These are the activations of a small neural network, seen along a few directions. Each row is one input.
In each table, some parts of the input vary, and every possible input appears once, in random order.
A made-up example of a description, with smaller parts first: values(2) and (point or line(9) or (line(6) and ring(8))).
Shared parts are said once, and a part with two or three values counts as separate values.

A family of inputs:
R1: [-1 15 1 -13 19 -10 0 -2 -27 -49 16 7 -23 -9 16 -3]
R2: [1 2 69 27 -21 10 -10 8 10 89 -9 -31 3 -12 20 -28]
R3: [-4 -13 -56 11 35 -7 35 6 -4 -40 -14 25 -6 -3 -25 26]
R4: [4 -12 -28 13 39 -9 33 4 -18 -57 -16 9 -19 5 -17 -19]
R5: [7 -17 -43 27 21 2 41 1 -3 -48 -19 23 -17 10 -28 8]
R6: [15 -27 -19 -11 29 8 22 -16 -8 -45 -14 26 -6 13 -11 -20]
R7: [-8 4 -23 -28 6 -13 -25 -5 -2 -27 28 -2 3 7 3 14]
R8: [16 -3 -19 -29 52 6 13 -23 -10 -44 -7 14 -13 0 -15 -5]
R9: [-4 23 45 8 -8 10 -10 13 3 101 9 -39 12 -27 26 0]
R10: [-11 -23 -12 4 -25 -6 -10 -6 6 -33 13 14 1 31 -11 8]
R11: [7 30 -25 -27 -14 -6 -43 -7 26 -21 7 -6 15 4 -12 5]
R12: [7 -2 -7 0 -49 -13 -16 3 20 -33 -7 6 24 22 -22 -4]
R13: [6 32 1 -29 -14 -14 -38 -3 8 -38 2 -13 6 4 -16 -20]
R14: [-6 -7 56 37 -38 13 9 18 4 89 -10 -29 17 -2 17 -3]
R15: [-17 -8 -24 1 -3 -6 17 -5 -7 -31 11 23 -3 -1 10 33]
R16: [4 3 67 24 -27 12 -8 13 8 83 -13 -34 2 -14 24 -29]
R17: [14 9 -33 -5 57 -11 18 -6 -22 -55 -17 4 -29 -12 -22 -5]
R18: [-11 6 43 22 -31 15 1 17 16 104 2 -14 15 -20 14 8]
R19: [-12 0 59 46 -30 23 -1 10 17 92 -8 -27 11 1 9 3]
R20: [-15 3 39 19 -26 21 -4 13 22 104 -4 -24 12 -11 15 16]
R21: [1 -26 -45 -8 20 12 27 0 -3 -34 -1 37 11 1 -19 19]
R22: [4 10 3 -13 -29 -10 -29 -16 22 -37 -12 -9 10 19 -14 -23]
R23: [-4 -9 3 1 5 -10 10 -7 -15 -45 7 14 -19 10 18 -10]
R24: [10 22 66 3 -11 9 -15 14 -4 85 -5 -42 -2 -27 26 -20]
R25: [9 25 68 4 -11 8 -13 8 1 89 0 -39 -6 -31 21 -22]
R26: [9 -6 -47 -24 47 9 17 -11 -15 -30 3 24 7 -3 -5 9]
R27: [3 -19 -10 14 -15 -8 21 -1 -11 -38 4 31 -10 11 12 12]
R28: [11 -17 2 -17 -16 -16 -21 -13 5 -41 5 12 -8 16 3 -16]
R29: [-21 -15 -26 -10 -16 -9 -16 1 6 -28 21 16 11 15 -7 23]
R30: [-2 4 -4 -26 7 -15 -33 -10 -10 -41 18 -4 -12 6 -3 -6]
R31: [-3 -30 -29 9 20 15 39 -8 -7 -39 -6 30 7 25 -22 6]
R32: [-5 11 -27 -9 21 -3 -3 -9 -13 -31 19 10 -12 -8 21 22]
R33: [1 8 -56 -4 54 -7 25 8 -21 -39 -2 8 -16 -8 -16 11]
R34: [1 22 40 -1 -9 10 -11 11 6 106 1 -33 8 -21 29 -2]
R35: [-7 4 -29 -16 -41 -11 -21 -2 17 -18 -1 11 27 9 -21 10]
Q: The inputs of R4 and R33 match in every part but one. If R28 is changed in the same way as R4 into R33, which row does it become?
A: R7
Q: What do these inputs look like to the network?
A: ring(5) and (values(2) or line(5))
Q: Which other rows does R29 become when the line(5) part takes its other values? List them by row number.
A: R3, R15, R21, R35
Q: Which other rows does R2 become when the values(2) part takes its other values? List them by row number.
A: R16
Q: Which other rows does R24 become when the values(2) part takes its other values? List them by row number.
A: R25

A family of inputs:
R36: [-18 -19 8 22 -40 -3 8 6 18 -1 12 24 -2 -19 6 14]
R37: [7 -19 21 12 -33 -25 8 0 -19 -4 -15 1 -3 -3 7 -18]
R38: [2 -30 -86 -46 44 -29 22 -10 -36 -103 5 47 -8 4 -27 22]
R39: [10 -5 18 33 23 18 27 5 -17 26 -6 -19 -4 37 10 -7]
R40: [16 31 46 -20 -29 -15 -62 -18 1 4 16 -36 -1 18 20 -9]
R41: [15 15 25 -6 -27 -8 -42 -9 31 -9 -10 -14 1 4 -30 -12]
R42: [-16 10 2 -10 -35 4 -41 8 51 3 7 2 14 -2 -29 8]
R43: [-19 -27 2 9 19 26 33 14 -8 51 3 5 9 11 13 1]
R44: [-20 13 -8 36 38 20 32 25 15 70 6 -17 -18 -44 24 7]
R45: [-1 21 23 35 39 28 43 11 -11 60 -26 -20 -11 -28 9 -6]
R46: [3 30 19 -32 -44 -8 -57 -8 -2 26 23 -26 31 21 21 12]
R47: [21 -20 -69 -36 46 -9 30 -23 -22 -123 -13 52 -9 3 -23 -12]
Q: What do these inputs look like to the network?
A: values(2) and (point or line(5))
Q: The inputs of R47 and R38 match in every part but the values(2) part. If R45 is changed in the same way as R47 into R38, which row does it become?
A: R44
Q: Which other rows does R37 become when the values(2) part takes its other values? List them by row number.
A: R36

A family of inputs:
R48: [-20 -12 7 32 17 21 40 19 -20 58 7 2 6 -5 17 18]
R49: [-3 11 43 -8 -43 -7 -36 -8 20 7 5 -10 5 13 12 -17]
R50: [-2 11 3 -1 45 16 19 -1 -9 26 -3 -11 -15 -23 -2 -10]
R51: [-14 -5 -11 18 6 21 32 15 2 29 2 10 5 -8 -9 9]
R52: [6 -9 17 -13 -30 -4 -34 -4 19 7 -5 -7 13 14 -18 1]
R53: [-13 9 -11 2 -29 -11 0 19 4 12 0 -2 11 -7 1 8]
R54: [3 -14 -6 26 17 9 28 -2 6 28 -13 3 -4 -8 -11 4]
R55: [-19 2 22 -15 -55 -5 -38 4 25 19 20 -4 21 8 11 4]
R56: [4 28 2 -12 15 -20 -15 2 -6 10 -3 -17 -3 -24 3 -11]
R57: [8 -2 15 21 15 21 31 8 -7 18 -17 9 -7 -13 -5 -8]
R58: [-5 -9 25 39 17 25 45 7 -26 44 -6 -9 -12 -10 24 -6]
R59: [14 22 16 -35 -3 4 -47 -12 8 4 -2 -17 3 -2 -1 -7]
R60: [3 -1 1 10 -20 -19 -2 4 5 9 -11 -10 5 -11 -7 4]
R61: [-2 -21 -68 -18 18 -10 21 -1 -12 -101 10 45 3 17 -21 23]
R62: [11 -34 -64 -14 23 -25 22 -13 -10 -95 1 43 -13 14 -25 7]
R63: [17 10 18 -7 -28 4 -29 -9 20 -2 -14 -8 16 17 -3 -15]
R64: [-6 -20 16 35 24 9 39 14 -15 60 -7 -5 -12 -4 14 9]
R65: [-6 12 11 15 -18 -9 1 2 -3 -4 -10 -14 3 -5 0 -16]
R66: [-5 -3 34 -3 -47 -11 -46 -5 22 12 19 -14 2 14 4 1]
R67: [21 0 -62 -32 54 -14 6 -19 -18 -104 6 26 -17 4 -9 6]
R68: [-4 8 19 16 50 17 30 9 -29 53 8 -21 -20 -22 23 -2]
R69: [-11 0 1 -20 -40 7 -33 4 20 10 0 -1 22 16 -5 6]
R70: [6 29 28 -24 -16 -8 -57 -15 19 11 19 -27 -1 2 21 -9]
R71: [17 -14 -54 -10 28 -11 24 -20 -15 -110 -8 39 -10 21 -14 2]
Q: The inputs of R68 and R64 match in every part but one. If R70 is changed in the same way as R68 into R64, which row does it become?
A: R66
Q: What do these inputs look like to the network?
A: line(4) and (point or line(5))
Q: Which other rows does R60 become when the line(4) part takes its other values? List them by row number.
A: R53, R56, R65
